Each row below holds a small network's activations on one input, seen along a few directions.
Each table varies a few parts of the input and shows all the possible inputs, shuffled.
Descriptions start from the smaller parts, as in this example, which fits no table here: one of 8 places around a ring, together with either a single point or one of 9 places along a line or (one of 3 separate values, together with one of 6 places along a line).
Shared parts are said once, and a part with two or three values counts as separate values.
(in the rows, 128 means zero)

Other details of the inputs vary at random and push rows far along two fixed directions, the same in every table; ignore that.

Table:
row 1: [106 142 118 125 130  82 120 105 133 124 107 134 107 132 128]
row 2: [137 138 131 112 106 128 139 119 132 110 139 142 133 128 138]
row 3: [200  32 109 114 142 156 114 152 149 217 127 121  52 153 164]
row 4: [119 134 135 101 100 125 140 112 110 126 131 130 126 121 126]
row 5: [123 124 131 139 126 112 126 128 128 138 126 109 157 126 109]
row 6: [117 142 134 116 132 127 117 137 137 132 118 109 125 121 114]
row 7: [199  34 112 139 132 159 123 126 132 208 118 136  77 173 163]
row 8: [104 120  54 151 235 170 141 187  65  95 139 174 120 101 131]
row 9: [114 146 128 123 113 138 117 129 130 138 113 122 125 124 124]
row 10: [123 123 138 146 124 108 135 139 126 135 117 111 148 128 108]
row 11: [ 87  99  79 121 215 153 142 169  32  84 145 181 124 100 127]
row 12: [131 123 133 156 129 117 146 140 146 130 129 113 149 131 127]
row 13: [118 143 141 121 134 120 125 148 135 130 112 112 118 126 112]
row 14: [131 153 130 136 122 140 121 130 152 130 122 137 130 123 133]
row 15: [128 145 130 156 120 137 131 117 135 134 140 124 144 148 130]
row 16: [137 129 132 154 130 132 133 112 145 122 129 119 153 133 127]
row 17: [125 135 141  99 107 120 135 113 113 122 124 138 133 122 128]
row 18: [125 136 137 141 120 128 122 116 120 131 113 124 143 142 114]
row 19: [129 126 127 150 130 122 138 129 149 132 138 112 159 129 126]
row 20: [122 141 134 143 117 128 121 117 113 142 127 118 142 147 117]
row 21: [131 138 126 115  99 134 142 118 131 113 147 135 127 128 133]
row 22: [130 131 146 102 113 118 129 113 112 112 131 126 129 115 126]
row 23: [131 124 134 142 125 124 121 112 125 128 117 115 150 134 110]
row 24: [139 149 133 135 130 138 117 129 149 120 128 122 125 119 134]
row 25: [128 144 137 121 127 130 109 129 131 127 113 117 125 119 122]
row 26: [113 122 150  99 120 116 129 122 120 117 138 122 129 118 124]
row 27: [124 125 139 112 118 122 132 128 140 105 154 126 131 124 136]
row 28: [124 152 125 138 115 146 122 130 150 131 131 131 124 124 129]
row 29: [121 124 147 115 122 118 137 139 139 103 146 128 125 134 137]
row 30: [142 131 137 115 113 125 133 118 132 103 147 130 128 120 140]
row 31: [120 149 133 121 120 132 114 129 132 136 105 130 132 123 126]
row 32: [120 143 116 139 131  91 125 105 154 120 126 147 103 132 131]
Each input here is: one of 2 separate values, together with either a single point or (one of 3 separate values, together with one of 5 places along a line).
Question: Changing only the choice among 2 separate values turns row 2 into row 17. The same change can be made to row 24. Which row results?
Answer: row 25
Question: Change only the choice among 2 separate values in row 20. List by row number the other rows that result.
Answer: row 15

Table:
row 33: [131 143 131 133 128 125 117 122 139 129 119 127 128 130 128]
row 34: [106 119  91 110 160 153 135 134  50  96 140 173 126 108 128]
row 35: [117 143 129 127 127 121 120 127 137 135 114 126 124 132 126]
row 36: [130 135 135 131 127 127 118 126 135 128 127 116 132 126 122]
row 37: [118 143 131 130 126 122 121 125 137 136 114 129 123 128 126]
row 38: [125 133 137 131 120 121 131 132 133 131 122 121 139 124 118]
row 39: [124 128 138 130 124 116 134 122 125 131 126 123 131 133 122]
row 40: [130 139 131 131 121 134 131 130 140 131 138 122 132 132 128]
row 41: [136 127 132 134 122 134 135 124 138 127 129 121 142 127 130]
row 42: [126 134 128  98 116 109 129 118 133 115 133 134 112 111 134]
row 43: [109 121  81 148 192 150 134 142  63  93 141 162 144 109 126]
row 44: [129 122 132 134 120 125 131 117 136 121 137 129 138 133 130]
row 45: [126 127 150 101 123 126 132 139 136 110 139 129 114 123 138]
row 46: [132 135 132 135 116 133 138 129 137 128 137 123 143 129 133]
row 47: [198  25 110 122 139 151 116 140 117 205 122 132  76 151 158]
row 48: [131 133 131 130 126 135 127 124 141 129 131 120 133 129 125]
row 49: [132 143 127 139 120 128 130 129 143 126 127 130 121 134 131]
row 50: [122 129 137 127 125 115 132 124 126 126 124 120 133 137 121]
row 51: [118 134 133 127 126 122 121 133 133 132 120 114 127 128 120]
row 52: [119 135 134 130 125 122 122 131 133 135 121 117 125 124 119]
row 53: [127 128 132 134 114 124 134 122 135 124 144 130 138 136 132]
row 54: [126 130 135 127 122 121 129 134 132 130 120 119 138 129 118]
row 55: [132 139 128 137 125 129 126 122 144 124 121 129 125 131 128]
Question: What do these inputs look like to the network?
Answer: either one of 3 separate values or (one of 4 places along a line, together with one of 5 places along a line)
Question: What sort of input is row 35?
Answer: one of 4 places along a line, together with one of 5 places along a line
Question: Change only the place on the line of 5 in row 39. List by row number the other rows that result.
Answer: row 43, row 44, row 50, row 53
